A small network was shown many inputs. Here are its activations along a few directions, one row for each input.
Each table varies a few parts of the input and shows all the possible inputs, shuffled.
Descriptions start from the smaller parts, as in this example, which fits no table here: one of 2 separate values, together with either a single point or one of 11 places around a ring or (one of 6 places along a line, together with one of 8 places around a ring).
Shared parts are said once, and a part with two or three values counts as separate values.

Other details of the inputs shift rows strongly along two fixed directions, in all tables alike. That doesn't count.
To show where, the next rows are all for the same input, with only those details redrawn:
[  7.8  -5.6 -17.9  -9.7  31.2  16.4   0.5  -0.7 -33.9 -24.2  16.1  25.0]
[-19.4  -5.5  14.6 -17.3 -51.9 -20.5   0.9  -8.9  18.2  22.0   5.1 -41.8]
[-18.9  -5.7  14.6 -16.8 -51.8 -20.3   0.8  -9.0  17.9  21.4   5.1 -41.3]
[ 35.7 -32.3  20.4 -61.3  -3.5 -28.3 -26.5  17.5  29.8  15.0  28.5  29.1]
[  8.1  -6.6 -17.9  -9.6  31.2  16.6   0.7  -0.9 -33.1 -24.1  15.5  25.0]
[-47.8  21.3 -24.4  34.8 -17.6  24.4  28.2 -26.9 -44.8 -17.5  -8.2 -46.5]
[ 35.7 -32.7  20.2 -61.2  -3.5 -28.3 -26.8  17.3  30.0  14.8  28.3  29.1]

A family of inputs:
row 1: [  4.8   4.2 -13.9  19.4  30.8  32.3 -27.5  -3.3 -27.7   5.1  38.2  37.7]
row 2: [-32.6   7.7  34.7   1.2 -23.7 -55.2 -20.1 -12.2  33.7   6.3 -34.0 -39.4]
row 3: [ 16.8  -7.5 -32.2  19.2  38.4   0.5  18.1  19.8 -12.1 -17.4   2.3  31.7]
row 4: [-18.0  -4.2  25.2   6.2 -17.3 -49.3 -22.8  -1.9  30.3  14.3 -30.2 -60.0]
row 5: [-31.8  25.6  29.3  -0.3 -55.3  -4.2 -15.9 -38.7  34.7  48.7  15.0  -7.9]
row 6: [-53.1  44.4 -36.8  46.0 -11.8  -0.7  41.9 -46.8 -12.3 -14.6 -36.9 -15.3]
row 7: [ 14.3 -10.9  32.6 -37.0  -7.2 -15.6 -51.4   4.9  40.0  38.4  48.1  60.9]
row 8: [-33.3   8.8  -0.9   0.8 -47.2 -50.0   7.4 -11.0  43.0  22.2 -14.3 -13.2]
row 9: [ 32.6  -9.0   3.5  17.7  62.3   9.9  -2.7  25.9  -8.6 -37.8 -19.2   0.8]
row 10: [ 34.4  -1.5 -30.4  17.7  35.5  12.3  23.6  28.1  -3.8 -21.2   1.8  25.7]
row 11: [ 14.0  -3.8  -3.8  25.9  26.7  41.2 -14.0   7.4 -27.0   2.9  38.6  36.5]
row 12: [ 57.8 -28.6  35.4 -26.1 -12.3   9.8 -35.3  32.6  45.3  36.3  48.2  34.7]
row 13: [ 31.6   2.1 -39.1   9.4  35.3  19.5  23.8  30.4 -10.4  -7.8 -27.0  29.5]
row 14: [  9.1  -2.6 -42.6  13.2  40.9  -8.2   3.3   7.2 -12.8 -16.6  -0.5  33.8]
row 15: [  2.8  -6.4  28.5   0.4 -20.7 -20.1  -2.2  20.2  37.4  23.2 -59.1 -64.1]
row 16: [ 30.1  -3.0 -14.9 -13.1  23.1  44.8  20.3  21.5 -31.0 -15.8 -14.5  18.5]
row 17: [ -8.3   6.0  -9.4 -14.5  26.8  12.0   3.3 -10.2 -30.2 -31.6  12.0  44.7]
row 18: [  2.4   1.8  20.7   9.3 -60.5  25.8  -7.7   8.6  26.9  56.3  -4.1 -33.1]
row 19: [-37.6  16.0  -2.7  62.4  15.2   4.3  18.3  -7.6 -31.0 -25.7 -42.2 -66.2]
row 20: [-20.3  20.9 -11.8  39.8 -23.9  45.6  47.6  -6.2 -37.9 -23.0  -7.9 -53.1]
row 21: [ 17.1 -11.8  -7.4  -3.2  27.3  24.8  14.0  11.1 -34.1 -25.9  16.5  23.0]
row 22: [  7.8  -6.2 -18.5  -9.1  31.3  16.8   0.8  -1.0 -33.9 -24.4  15.5  24.8]
row 23: [ 27.5 -13.4  31.5 -72.7  -5.2 -29.0 -16.4 -10.9  41.7  10.4  14.3  52.9]
row 24: [-49.9  43.9  -1.3  45.8   9.5  -6.7  14.9 -47.3 -22.5 -31.4 -56.3 -39.8]
Q: What is each input in this table made of?
A: one of 4 places along a line, together with one of 6 places along a line
Q: Changing only the place on the line of 4 turns row 7 into row 2. The same change can be made to row 18. Which row results?
A: row 15
Q: Which other rows does row 9 become when the place on the line of 4 takes its other values? List them by row number.
A: row 10, row 12, row 20

A family of inputs:
row 25: [ -8.0  -3.7   7.1  -2.2 -41.5 -12.2   5.5   6.0  19.2  20.4   8.0 -26.9]
row 26: [ -9.5  21.5 -27.8  24.0  36.0  42.3   8.5 -13.4 -49.5 -23.5   2.5  25.9]
row 27: [-16.8   1.1   2.9  -6.6 -26.1 -35.6   4.2  -9.8  22.1   8.3  -6.9 -26.9]
row 28: [ 14.9  -8.7  13.0 -32.6  26.6 -20.3 -21.0  -1.9   8.0 -11.5   7.3  43.3]
row 29: [ -7.1  -6.2  20.2  -5.7 -35.7  -4.2  -0.2  -1.9  14.7  19.1   8.8 -32.1]
row 30: [ 22.4 -12.2  -6.4 -16.2  17.6  -2.0 -10.6   8.6   9.8   4.7  19.1  47.1]
row 31: [-21.6  27.3 -39.8  56.2  44.3  64.9  22.2 -23.0 -85.5 -48.6  -2.4   3.0]
row 32: [-12.3  -8.1   6.9 -16.5 -28.9 -26.2   7.5  -0.2  13.8   6.2 -13.7 -34.3]
row 33: [ 31.8 -20.5   6.8 -25.9  18.2   2.5 -10.4  21.1   2.7  -1.3  24.7  29.0]
row 34: [-15.6   5.5  27.3   8.6 -18.8 -18.1 -16.7  -7.3  24.2  16.8 -10.4 -24.1]
row 35: [-15.3   6.0   9.0   0.1 -36.5  -9.3   1.7 -11.3  18.8  28.4   2.3 -13.1]
row 36: [-63.3  35.1  -7.2  47.5 -51.3  28.5  25.1 -35.7 -23.0   6.0 -18.6 -73.6]
row 37: [ 28.7 -16.2  -4.5 -22.3  13.4  -6.5 -12.4  18.9  13.0   3.6  23.1  43.8]
row 38: [  1.4  14.0 -31.3  12.3  39.9  30.1  31.0  -6.8 -39.6 -40.9 -21.6  19.5]
row 39: [ 30.3 -14.0   2.0  -7.3  36.8 -17.5 -22.6  18.9  15.5  -2.8   5.3  29.3]
row 40: [ -5.7  -7.4  12.8   6.3 -20.9 -15.4  -2.4  10.2  16.3  14.0 -18.1 -40.9]
row 41: [ 45.7 -13.5   9.1 -19.5  27.2  -1.0  -9.5  27.4  19.6   1.0  -9.4  31.2]
Q: What is each input in this table made of?
A: either (one of 2 separate values, together with one of 4 places along a line) or one of 9 places around a ring
Q: Which of the alternatives is row 30?
A: one of 9 places around a ring
Q: Which other rows does row 27 become when the place on the line of 4 takes its other values? List them by row number.
A: row 28, row 32, row 38
